A small network was shown many inputs. Here are its activations along a few directions, one row for each input.
Each table varies a few parts of the input and shows all the possible inputs, shuffled.
Descriptions start from the smaller parts, as in this example, which fits no table here: line(6) and (point or line(9) or (values(3) and ring(5))).
Shared parts are said once, and a part with two or three values counts as separate values.

A family of inputs:
x1: [-18   9 -21   6   6 -41  42  19  24   3  23 -23  34   3   6  10  19  21
  31]
x2: [-45 -12 -32  26 -21  -6  61  15  30   7   2   4  31   5  -4  10  10   4
  19]
x3: [-20 -10  13 -25 -21 -40   6 -29 -34 -18   6  23 -33  -2 -17  14 -19 -19
  13]
x4: [  1  -2  10  -6  -4  21 -22   7   6   2  -6  -1  -1  12 -21 -11  11  16
 -22]
x5: [  3  -1   5 -11 -12  31 -20  -2   0   4  -1  -7   6  10 -23 -12   5  19
 -16]
x6: [-38   4 -31  29 -13 -20  50  18  33  -5   7 -20  29  -4 -20  16  18   0
   8]
x7: [-27  12 -35  24 -11 -20  46  19  27  -4  32 -20  18  -7   1  19  25  18
  26]
x8: [  1  -9   8  -5 -27 -43  21 -35 -12 -58   0  17 -21 -16  -6  14 -13 -11
  15]
x9: [  3   5  22  -4   0  15 -15  19 -10   1 -14  -6  -6   1  -1  -1  10   5
 -28]
x10: [  8 -35  15 -31 -13 -39  24 -40 -21 -27   2  30 -17 -20 -20  21  -2 -22
  16]
x11: [ 22  13   2 -16 -11  12 -14  23 -25  12 -12  -3  -9  -9   6  -6  -5   6
 -28]
x12: [ 22   8   0   6  24  10 -22   2 -13  14  -6   3  -5  -3  28  -6 -15 -13
  -1]
x13: [ 28  13  -7  -6  18  12 -22   1 -16  16  -6   2  -7  -8  32 -10 -20 -14
   2]
x14: [ 16   8   9  -4  -5  10 -14  25 -21  11 -14  -3  -8  -4   3  -2   2   7
 -30]
x15: [ 11  -1  11   9  27  16 -26 -10  10  12  -4   3  -6  10  15 -11  -9  -7
   2]
x16: [ 10  -4  -2   0  14  30 -28 -23   8   9   7  -2   7   9   5 -18 -12  -3
  13]
x17: [  8  -4   3   4  23  19 -30 -17  13   8   3   4   1  11   7 -17  -6  -5
   6]
x18: [ 10   6  13   7  28  15 -22  -6  -2   7  -7   0  -3   0  24  -7  -6 -15
   1]
x19: [  6   1  19  -2  -1  17 -17  13   3   6 -12  -3  -9  12 -12  -4   8  13
 -27]
Question: What do these inputs look like to the network?
Answer: values(3) or line(4) or (values(2) and line(6))
Question: List by row number the other inputs of the same sort as x1.
Answer: x2, x6, x7

A family of inputs:
x20: [-38  -3 -14  11 -13 -14  37  17  21   4   9 -11  18   4 -25  14  22   8
   3]
x21: [ 14  -8  11  -5   5  13 -18 -11 -15   4 -15  18 -19  -4   7  -3 -15 -20
 -11]
x22: [ 17  10  11  -3  12  20 -25  12 -14  11 -12  -3  -4  -1  17  -9  -5  -3
 -17]
x23: [-26   1 -16  17 -23 -29  40  -6  17 -34  11  -6   6 -10 -15  18   9   0
  15]
x24: [ 25   6  15  -9  12  24 -33   4  -5   8  -2  -9  -5   3   1 -10   5  10
 -17]
x25: [-26  -5  -7   6 -14 -46  46  -1   7 -21  16   1   1  -6  -4  24  11   4
  25]
x26: [ 21  10  12  -8  12  18 -35   8  -7   8  -5  -4  -8   6   7 -14  -1   9
 -18]
x27: [ 20   7   7   5  12  18 -21  14 -11  13 -15   2 -10  -4  16  -5  -5  -7
 -21]
x28: [ 11  -5  14 -12   5  14 -22 -13 -20   3 -12  14 -13  -1   7  -8 -14 -14
  -7]
x29: [-15   1 -22  27  24   1  14  -8  36   8  16  -9  25   7  18  -3   2  -4
  34]
x30: [ 19 -10  18 -17   5  19 -31 -20 -11   0  -2   7 -12   3  -9  -9  -5  -1
  -8]
x31: [ 11  -2  14 -11   4  10 -27 -15 -16   2  -9  10 -15   6   0  -9 -18  -8
  -6]
x32: [-23 -11  -8   9 -18 -25  45   6  21 -17   0  -2  20   0 -17  13  16   9
   8]
x33: [ 15  -6  15 -16   4  13 -33 -17 -13  -1  -5  12 -15   5  -4 -13 -10  -3
  -7]
x34: [-13  -1 -27  -5 -11 -48  48  -2   0  -9  21  -4  13 -16   0  20   4  -3
  33]
x35: [ 17  13  11  -3  11  15 -30  10 -10  12  -9  -7  -7   6  11 -12  -8   4
 -16]
x36: [-30   1 -34  14 -27  -2  44  21  19   8  12  -9  25   1 -11   7  13  18
  10]
Question: What do these inputs look like to the network?
Answer: point or line(6) or (values(2) and line(5))
Question: Start at x36 and move only the line(6) part, one step at a time. The first step leads to x20. Which rows follow, in order?
Answer: x32, x23, x25, x34

A family of inputs:
x37: [ -9   9 -21  20   7  -1  20  24  15  18  -1 -13  19  -3  10   4   5  -3
   1]
x38: [ 12   4  11  -8   5  30 -34   9   6  11  -8  -9   6  16  -8 -21   3  18
 -22]
x39: [  1   6   3  12  19  21 -21 -11   3   4  -1   0  -1   5  18 -10 -11 -12
   8]
x40: [ 16  -9  18 -12   9  23 -36 -20 -16   8  -7  13 -23   1  -5  -7 -11 -14
 -12]
x41: [-20  -3 -23   5 -11  -5  33  16   8  10   5  -2  21   0   0   6   9   5
  12]
x42: [-16  -2  -7   6 -24 -10  33  14  16 -15   7 -15  17  -3 -28  13  26  23
  -6]
x43: [-21   7 -22   4 -15  -3  27  23  13  11  16 -17  25   4 -12   4  20  25
   6]
x44: [  1   5 -17   7  17 -27  13 -10   7  -5  11  -3   8 -10  18   6  -5 -13
  27]
x45: [-10  -5 -17  -5   1 -30  30 -14   2  -1  21   2   9  -7   8  11  -3  -4
  38]
x46: [ -6 -14  -1  -7 -11 -40  34 -25   4 -34  11   9   1 -14  -6  16   4  -8
  27]
x47: [-32  -9  -3   5 -28 -30  43  14   3 -14  -3   6   1  -1 -23  20  12   4
  -3]
x48: [-22 -11   3  -9 -18 -56  39 -18  -4 -30  10  12 -11  -8 -14  22   1  -7
  23]
x49: [ 27  -9  24 -20  21   4 -35 -24 -22   4  -1  13 -24  -2   5  -2 -12 -16
  -2]
x50: [ -9  17 -20  17   2   2  13  31  21  14   9 -27  23   2  -3   1  17  15
  -4]
x51: [ 12   2  -8  10  24  -9  -4 -13  10  -1  10   4   1  -2  28  -3  -8  -6
  26]
x52: [  1  18   5  11  15  29 -21  23  12  18  -1 -23  12  12   9 -12  11  16
 -13]
x53: [-33 -12  -4   0 -29 -37  37 -14   2 -27   5  12  -9  -2 -24  19   2  -5
  12]
x54: [  1  10   4  15  21  27 -13  16   6  21 -10  -9   9   7  21  -9   0  -2
  -9]
x55: [ 35  -2  28 -31  -3 -10 -31 -20 -46 -16 -10  18 -36 -11   8  -1 -22 -14
 -13]
x56: [ 25   4  24 -21 -13  15 -24  11 -37   3 -27  11 -25  -7  -1  -3 -11  -4
 -39]
x57: [ 25  -7  15 -12  23   3 -31 -28  -8   3  -3   9  -8   6  11 -11 -21 -11
  10]
x58: [-10   6 -22  15   6  -7  13  -4  13   1   8  -4  10  -5   8   3  -5 -12
  16]
x59: [-33  -1  -3   3 -33 -27  36  20   7 -15   6  -9   5   4 -36  18  23  23
  -9]
x60: [ 22  -4  22 -22 -15   8 -34 -16 -40 -15 -15  20 -33  -9  -3  -7 -21 -12
 -22]
x61: [ 13  -3  10  -3  11  27 -26   1  -1  15 -17   6   3  11   5 -19  -8  -1
 -17]
x62: [  2  15 -12  19   8  20  -5  27  24  18   7 -21  15  10   8  -8  15  23
  -6]
x63: [ 11   5   8   3  29   1 -22 -17  -3  -1   3   1  -2   1  28  -6 -11 -13
  18]
x64: [-17 -14  -8   3 -22 -20  32 -21  10 -29   6   7   3  -9 -17  14   4  -6
  16]
x65: [ 16  -5  19 -12   8  27 -30   5 -14  15 -17  11 -12   2  -2 -10   1  -6
 -27]
x66: [  2   6 -13  22  14  17   3  20  18  22  -2  -6  12   5  21  -5   3   5
  -1]
x67: [-16 -11  -7   8 -20 -13  40   8  11 -13  -2  -1  13  -8 -15  16  14   3
   0]
x68: [ 25  12  23 -26 -18  18 -32  18 -31  -1 -18  -3 -23  -2 -13  -6  -1  15
 -45]
x69: [ 14  -6   9  -4  11  22 -32 -24  -3   7  -8   9  -7  10   1 -17 -20 -10
   0]
x70: [  1   3 -14  18  13  11  -4  -8  16   4   7   3   2   3  18  -7  -8  -5
  15]
x71: [ 15   2  19 -16   3  30 -38  12  -8  10  -8  -3 -10   7 -15 -13  11  13
 -34]
x72: [-21  -5 -23   3 -10 -11  28  -9   8   2  16   2  11  -2  -2   7  -3  -4
  27]
Question: What do these inputs look like to the network?
Answer: line(4) and line(9)
Question: Changing only the line(4) part turns x61 into x69. The same change can be made to x66. Which row results?
Answer: x70
Question: Change only the line(4) part in x41. List by row number the other rows that result.
Answer: x43, x45, x72
Question: Change only the line(9) part in x42. List by row number the other rows that result.
Answer: x38, x43, x50, x52, x59, x62, x68, x71

A family of inputs:
x73: [  6   4  -3 -11  -6 -29  15  -2 -12 -11   9  -2  -4 -12   4  11  -2   1
  11]
x74: [-13  -5  -5  -1 -16   9  11  10   2   7  -4   2   5   4 -16   1   6   6
 -10]
x75: [-12  -9 -12   7   2   5   9  -9  11   9   3   5   9   4   0  -2  -5  -8
  14]
x76: [ 40  11  22 -15  20  28 -54   2 -34  16 -16   5 -26  -4  23 -14 -17 -12
 -26]
x77: [-13  -7   6  -5 -18 -14  12  -2  -3 -13  -1   5  -8   0 -19   9   6   3
  -6]
x78: [ -4  -6   4 -13 -20 -19  10  -6  -6 -18   8   1  -5  -3 -22   7   8  11
   0]
x79: [-10   1 -12  15   8   8   2  -4  20   5   7  -5  12   7   3  -5   0   0
  12]
x80: [ -2   3  -1  -1  -4 -25  17   3 -11  -7   0   3  -6  -9   8  12  -4  -7
   6]
x81: [ 33  -4  26 -12  25  36 -59 -24 -14   9 -13  14 -20   9  16 -23 -21 -11
 -10]
x82: [ -1  14 -13  11   4  -1   7  19   3   8   1 -10   8  -3  15   0   2   3
   0]
x83: [ -3   5 -13   3  -2  -3  14  15  -6  13  -3   1   6  -6  11   4  -2  -4
   1]
x84: [  5  14  -9   7  12  -4   4  21   8  10   7 -16  11  -2  15   0  10  10
   2]
x85: [-11   4  -3   7 -10  12   4  14  11   3  -2 -10   9   6 -12  -3  10  13
 -10]
x86: [  0   2  -6   7  -4 -13  19   9  -6  -4  -6   3   0 -10  11   9  -2  -9
   0]
x87: [-10 -10  -5  11   1  -4  14 -15  10  -7   0   8   4  -2   0   3  -3 -12
  12]
x88: [-11  -7   2   3 -18   0  15   4   3 -10  -7   5  -2  -2 -16   7   7   1
 -11]
x89: [ -5   4   1   3   0   9   0  15  14   5   5 -16  14   8 -11  -2  18  20
  -8]
x90: [ 32   0  32 -21   9  35 -58  -4 -23   9 -21   7 -20   8  -5 -20 -11  -1
 -37]
x91: [-12  -9   0   2   1 -16  11 -20   5 -12   6   9  -1   0  -3   5  -4 -11
  19]
x92: [ -3   2  -9  11  17   4  -2  -3  24   7  12 -11  15   9   3  -5   8   8
  15]
x93: [ -3  -8  -3  -8   0 -20   8 -25   4 -17  14   4   1  -2  -5   5  -2  -4
  25]
Question: Changing only one part turns x84 into x89. The same change can be made to x80. Which row results?
Answer: x77
Question: What do these inputs look like to the network?
Answer: values(3) and (point or line(6))
Question: Change only the line(6) part in x92. List by row number the other rows that result.
Answer: x75, x79, x87, x91, x93
